These are the activations of a small neural network, seen along a few directions. Each row is one input.
In each table, some parts of the input vary, and every possible input appears once, in random order.
Descriptions start from the smaller parts, as in this example, which fits no table here: one of 8 places around a ring, together with either a single point or one of 11 places around a ring or (one of 2 separate values, together with one of 6 places along a line).
Shared parts are said once, and a part with two or three values counts as separate values.

Other details of the inputs vary at random and push rows far along two fixed directions, the same in every table; ignore that.

A family of inputs:
R1: [ -6 -15  -9 -30   0  32 -17 -36   8   2   1]
R2: [ -9 -10  -9 -27   3  32 -20 -39  12   3  -2]
R3: [-5 -3  0 -9  2  0 -9 -8  6  2 -4]
R4: [10  5 -1 18  6 -6  2 20 -2  8  3]
R5: [ -5   7  15   0 -18   3  17   7  -4 -20   0]
R6: [-13   0  -5 -20   3  27 -16 -48  11  21  24]
R7: [ -5   7  10   2  -5 -11   8  11  -3 -10   0]
R8: [ -2   7   6   2 -16   1   3   7  -2  -9  -2]
R9: [ 16   7  -5  10   9 -12  -1  13  -3   3  -7]
R10: [ -4   5  -2   4 -13   4  11   5  -3   7  -3]
R11: [ 10   3  -6   8  10 -19  -1  13  -2   3  -7]
R12: [ -3   2  16  -3 -22   3  22   8  -9 -21   2]
R13: [ 17   5   5   9  11 -10  -4  14   1   4  -6]
R14: [-19   5  14   2 -22  -3  21  11  -4  -6   4]
R15: [ 16   1  -7  14  23 -19 -13  15   1   4  -1]
R16: [-12  12  15   2 -19   3  14   8  -6  -9   1]
R17: [  6   1  -8  13   9 -15   5  15  -2  13  -3]
R18: [-14   2  15   1 -23  -5  14   7  -2  -4  -5]
R19: [ -9   7  18   4 -27   2  15   9  -4  -5  -5]
R20: [ 12 -10 -10  -5  30  -3 -13  -5   1   1   5]
R21: [ -8   4   7  10 -13 -10   7  13  -4  -5  -1]
R22: [ -3   4   6   2 -25   1  19   4  -6 -15  -9]
R23: [ 21  -3 -14  11  28 -19  -7   9   0   5  -7]
R24: [  6  -1   4  14   9 -15   5  18   1  12  -1]
R25: [ 22  -9 -19  -4  27   4 -15  -9  -1   9  -2]
R26: [ -2  -4  -7  -8  10  18 -14 -14   8  19   2]
R27: [17  7 -5 14 31 -7 -7 17  0 16  6]
R28: [ 14 -14 -16  -3  26  -2 -20  -7   3   3   4]
R29: [ -5   7   5   6 -14   4   2   5  -3  -3   0]
R30: [-24 -10 -18 -21   2  27 -22 -33  11  14   7]
R31: [  8  -4 -11  -4  33  -2 -18  -8   6   2   3]
R32: [ 25   1  -7  16  24  -9 -10  14   1  -1  -1]
R33: [-3 -5  8 -2 -7 -4  7  1  2 -9 -6]
R34: [ 11   5  -3  12  30 -17  -9  14  -1   8   3]
R35: [ 13   8  -4  14   8 -11   1  14  -6   8  -6]
R36: [-32  -3  -5 -21 -26  19   0 -27   1   0  -4]
R37: [ -5  -6   4  -2 -23  -6  21   4  -8 -15  -5]
R38: [-1  7  1 -7  5  6 -6 -3  1 -3  2]
R39: [  3 -17  -7 -15  13   8 -13 -18   6   3   0]
R40: [-25  -8  -2 -19 -23  20  -2 -26   5 -15   0]
R41: [-13   8  21   8 -26 -11  25  -3  -2   1  18]
R42: [ -1  -2  11   2 -28   3  18   8  -8 -20   0]
Description of these inputs: one of 2 separate values, together with either a single point or (one of 4 separate values, together with one of 5 places along a line).
The inputs of R3 and R13 match in every part but the choice among 2 separate values. If R28 is changed in the same way as R3 into R13, which row does it become?
Answer: R42
The inputs of R33 and R2 match in every part but the choice among 2 separate values. If R37 is changed in the same way as R33 into R2, which row does it become?
Answer: R25
Start at R10 and move only the place on the line of 5, one step at a time. The first step leads to R35. Which rows follow, in order?
Answer: R9, R22, R25
Which other rows does R19 become when the choice among 4 separate values takes its other values? List them by row number.
Answer: R16, R29, R35

A family of inputs:
R43: [ 27   1  12  23   8 -22  15  33  -7  -8   0]
R44: [  9 -10 -10 -13  18   8 -21 -21  10   4  -3]
R45: [-33   1  12 -17 -46  14  21  -7  -6 -27  -4]
R46: [ 12   5  10  27   4 -31  14  33  -6  12   0]
R47: [ 22   3   0  22   4 -27  15  34 -11  -5  -9]
R48: [ 15   8   9  30   5 -23  16  35  -4  10   0]
R49: [ 24   0  14  22   9 -29  14  29  -4 -11  -1]
R50: [-33   9  17  -7 -48  20  24 -10  -3 -12   6]
R51: [ -4   2 -11  -6  22   8 -19 -21   8  15   8]
R52: [-29  -6  17 -16 -47  11  23 -12  -2 -27   1]
R53: [ 18   8   3  22   7 -28  10  36 -10  -9 -10]
R54: [  3 -11 -20 -10  19  13 -19 -15   4   5   2]
R55: [ 11  -9 -12 -11  18  16 -19 -18   7   7  -2]
R56: [-29   2  13 -16 -50  12  20 -11  -4 -24 -12]
R57: [ 20   0   3  23   7 -30  16  32 -10  -8  -4]
R58: [  1   6 -10  -8  18  13 -22 -18   6  15  12]
R59: [  3 -11 -20 -13  20  10 -16 -17   3   6   2]
R60: [  0   3  -9  -8  19   7 -22 -22   6  14  11]
R61: [ 18  12   8  28   7 -25  20  30  -8   6   4]
R62: [ -6  -4 -11  -5  17  13 -23 -13   8  24   5]
R63: [-29   7  18 -11 -51  12  25 -16  -6 -11   8]
R64: [ 18   6   4  23   8 -25  11  37  -8 -10  -4]
R65: [-41   4  20 -11 -49  10  20  -8  -1  -7   0]
R66: [  4   1 -12  -6  16  14 -19 -20   5  18  13]
R67: [-28   8  17 -12 -51  15  26 -14  -6 -10   9]
R68: [ 22   3   0  25   3 -24  13  35 -10  -6  -8]
R69: [-40   7  19 -13 -49  13  20  -6  -2  -7   0]
R70: [  1 -11 -19 -11  20   5 -20 -19   7   3   1]
R71: [ -5  -4 -12  -6  18   6 -19 -19  12  21   4]
R72: [ -6  -6 -11  -7  17   5 -22 -17  11  23   5]
R73: [-34   7  17  -9 -49  12  25 -15   0 -13   5]
R74: [ -3   5 -13  -6  21  14 -19 -17   9  16   9]
R75: [-29  10  19  -9 -51  19  21 -11  -6 -12   9]
R76: [  7 -10  -8 -11  22  16 -21 -17   6   3   4]
R77: [ 20  13  12  28   4 -31  13  27  -6   2   7]
R78: [ 12  13  11  28   7 -24  12  37  -3   7  -1]
R79: [ 22  -2   9  22   9 -29  16  31  -9  -9  -1]
R80: [  8  -8 -20 -10  15  14 -20 -16   5   8  -7]
R81: [  2  -4 -20 -11  18  12 -24 -13   5   4  -4]
R82: [  6 -13 -14 -11  21  14 -18 -16   6   4   6]
R83: [ 10  11  12  28   8 -30  13  33  -4   7  -2]
R84: [  2  -9 -21 -11  17   5 -22 -19   6   4  -4]
R85: [-24  -1  10 -17 -52  16  25 -10  -6 -20 -11]
R86: [ 23   0   8  21   9 -26  17  33 -10  -8   0]
R87: [ 26   8  12  21   7 -22  11  35  -5  -9  -9]
R88: [ -4  -6 -13  -9  17   9 -18 -15   7  26   5]
R89: [ 11  -9 -12 -14  19  13 -17 -19   6   8  -3]
R90: [  4 -11 -12 -10  22  15 -21 -15   5   3   5]
R91: [ 10  -8 -10 -11  19  17 -22 -17   7   5  -3]
R92: [  6  -6 -18 -10  17  15 -23 -15   5   7  -8]
R93: [  7  -4  -9 -15  21  12 -22 -17   7   4  -5]
R94: [  4  -9  -7 -14  24   8 -21 -20   8   1   3]
R95: [  5  -8 -18 -11  16   7 -22 -19   8   6  -8]
R96: [ -1  -8 -17 -12  22   6 -22 -17   5   2   0]
R97: [ -7  -1 -11  -8  18  11 -24 -12   9  23   5]
R98: [ 19   4  11  20  11 -27  12  35  -9 -12  -2]
R99: [  3  -3 -17 -14  19  11 -23 -16   5   5  -9]
R100: [ 22   9   5  22   5 -23  10  37  -7  -7 -13]
R101: [ 19   3   4  25   7 -23  12  36 -10  -9  -4]
R102: [-25  -5  21 -17 -46  13  26 -14  -4 -24   0]
R103: [-29   0   9 -12 -51  18  20  -7  -7 -23  -8]
R104: [-32  13  20 -13 -48  15  21 -12  -5 -14   7]
R105: [ 10  13  11  26   8 -27  13  36  -5   7  -2]
R106: [  0   0 -14  -4  19  14 -16 -19   7  18  10]
R107: [ 26   1  12  20   9 -25  17  31  -8  -7  -1]
R108: [-22  -3  19 -17 -50  15  25 -14  -3 -22  -7]
R109: [ 13  17  11  27  10 -26  15  32  -7   2   3]
R110: [-26   1  21 -17 -48  14  21 -12  -2 -25  -8]
R111: [-29  -3   8 -15 -51  11  23 -11  -7 -22  -8]
R112: [ 17  11   9  29   7 -28  19  28  -7   5   4]
R113: [ -4  -6 -13  -6  16  12 -20 -14   8  25   6]
R114: [ -5  -2 -12  -4  19  15 -20 -14   9  22   5]
R115: [-31  -3  18 -17 -45  11  22 -11  -4 -28   0]
R116: [  0  -6 -19 -12  19   6 -24 -17   5   3  -5]
R117: [ -3  -4 -14  -8  19  11 -15 -17   8  24   5]
R118: [  2  -8 -12 -13  23  13 -22 -14   7   2   5]
R119: [ -4  -5 -13  -6  19   8 -16 -19   9  23   4]
R120: [ 22   5  15  19  12 -26  12  33  -7 -12  -2]
R121: [ 23   5  14  21  10 -23  12  35  -6 -11  -1]
R122: [  7  -9 -19 -12  17   8 -19 -20   5   8  -8]
What is each input in this table made of?
Answer: one of 8 places around a ring, together with either one of 4 places along a line or one of 6 places around a ring
The inputs of R76 and R120 match in every part but the place on the ring of 8. If R90 is changed in the same way as R76 into R120, which row does it become?
Answer: R98
The inputs of R43 and R94 match in every part but the place on the ring of 8. If R82 is changed in the same way as R43 into R94, which row does it become?
Answer: R115
Which other rows agree with R117 in the place on the ring of 8? List them by row number.
Answer: R47, R59, R61, R67, R85, R86, R88, R89, R107
Which other rows does R112 become when the place on the line of 4 takes its other values? List them by row number.
Answer: R46, R63, R119
Which other rows does R57 become when the place on the ring of 6 takes its other values? List them by row number.
Answer: R79, R102, R108, R111, R122
Which other rows does R60 become when the place on the line of 4 takes its other values? List them by row number.
Answer: R51, R65, R83

A family of inputs:
R123: [-26   0   7 -16 -35  24  13 -24   2   9   4]
R124: [  3   7   2  24  -2 -25  19  27 -10   8   5]
R125: [-24  11   5 -15 -33  32   9 -21  -2   0  10]
R126: [ 25  -4   6  18  -4 -18  17  26  -7  -9 -13]
R127: [ 16  -8 -17  -4  42   5 -35 -24  14  30   8]
R128: [ 22  11  12  15   0 -17  11  27 -11 -16  -2]
R129: [  7   7  13  23   1 -14  16  34  -6   8   5]
R130: [ 13  -1  15  13   3 -21  10  32  -7 -13  -4]
R131: [ 17  -8 -16 -10  47   3 -32 -26  14  23   2]
R132: [ 22 -13 -20 -14  43   4 -35 -22   9  19  -1]
R133: [ 17  16  16  18   4 -18  15  24  -7 -12   2]
R134: [-14  -1  -1 -20 -33  33   6 -21  -3 -22  -4]
R135: [  8   5  19  17   7 -22  14  29  -2  -9   0]
R136: [-22 -13   2 -22 -30  29   6 -15   2 -20  -6]
R137: [-30  -9  -1 -25 -30  10   6 -23  -2 -17  -1]
R138: [ -1  16  -7  23 -10 -22   3  40  -5  10 -33]
R139: [ 14  -4  -4  18  -2 -25  17  27 -10 -15  -9]
R140: [  5  -9 -27  -3  44  -3 -36 -23  11  25  12]
R141: [ 17   3 -19  -3  44  13 -38 -21  11  21  14]
R142: [-33  -3  13 -16 -30  23   3 -19   6  -6   9]
R143: [-36  -3   4 -21 -26   9  10 -27   2 -13   3]
What is each input in this table made of?
Answer: either a single point or (one of 4 separate values, together with one of 5 places along a line)
Which other rows does R123 become when the choice among 4 separate values takes its other values? List them by row number.
Answer: R124, R125, R129

A family of inputs:
R144: [ 38  -5  -7  11  33 -12  -7  12  -4  -2  -1]
R145: [-17   7 -13  -8   3  19 -19 -17   7  22   3]
R146: [ 12  -5  -1  10  31 -23  -7  13   1   2   6]
R147: [ -5  -5  10   2 -33  -7  22  12  -7 -22 -14]
R148: [-10  13   7   2 -25  14  10   9  -3  -6  -7]
R149: [31  4 -1 16 25 -5 -2 12 -2  8  7]
R150: [-18  -8 -19 -15   7  10 -18 -17   6   7  -6]
R151: [ -4 -11  -7 -20  17   9 -21 -24   8  -8   3]
R152: [  2  10  17  18 -18 -12  25  17  -7   2  11]
R153: [ -1   9  16   7 -35   8  25  15  -7  -9  -6]
R154: [ -9 -16 -17 -15   7  10 -14 -21   6  10  -4]
R155: [-13   8  12  -1  -6   6   1  -7   3   6  16]
R156: [  8  12  14  17 -23 -16  24  39 -14 -23 -18]
R157: [-16  -2  -2 -14  14   7 -15 -25  10  11  13]
R158: [-13 -10 -20 -19  13  18 -24 -35  12  25   2]
R159: [-11  -2   3  -4  -7  -2   8 -12   1   6   9]
R160: [-40   6   5 -12 -39  11  11 -12   1  -1  -5]
R161: [27  9  6 16 31 -7 -8 16  0  4  9]
R162: [  2  10  12  21 -19 -12  20  23  -6   8   1]
R163: [  1  -2   5  -6 -25   8  13   4  -6 -16 -13]
R164: [-16 -10   6 -17 -30  10  14 -18  -2 -24  -1]
R165: [ 28   1   2   7  30 -11 -10  14  -2  -8   1]
R166: [-10  -8 -18 -17   6  12 -21 -18   6  -3 -12]
R167: [ 33  -8 -10  22  44 -34  -6  22  -2  11   4]
What is each input in this table made of?
Answer: one of 4 places along a line, together with one of 6 places around a ring
The inputs of R157 and R161 match in every part but the place on the ring of 6. If R158 is changed in the same way as R157 into R161, which row does it become?
Answer: R153
Start at R151 and move only the place on the line of 4, one step at a time. The first step leads to R164. Which rows follow, in order?
Answer: R147, R166
Start at R167 and move only the place on the ring of 6, one step at a time. The first step leads to R164. Which rows follow, in order?
Answer: R144, R149, R152, R159
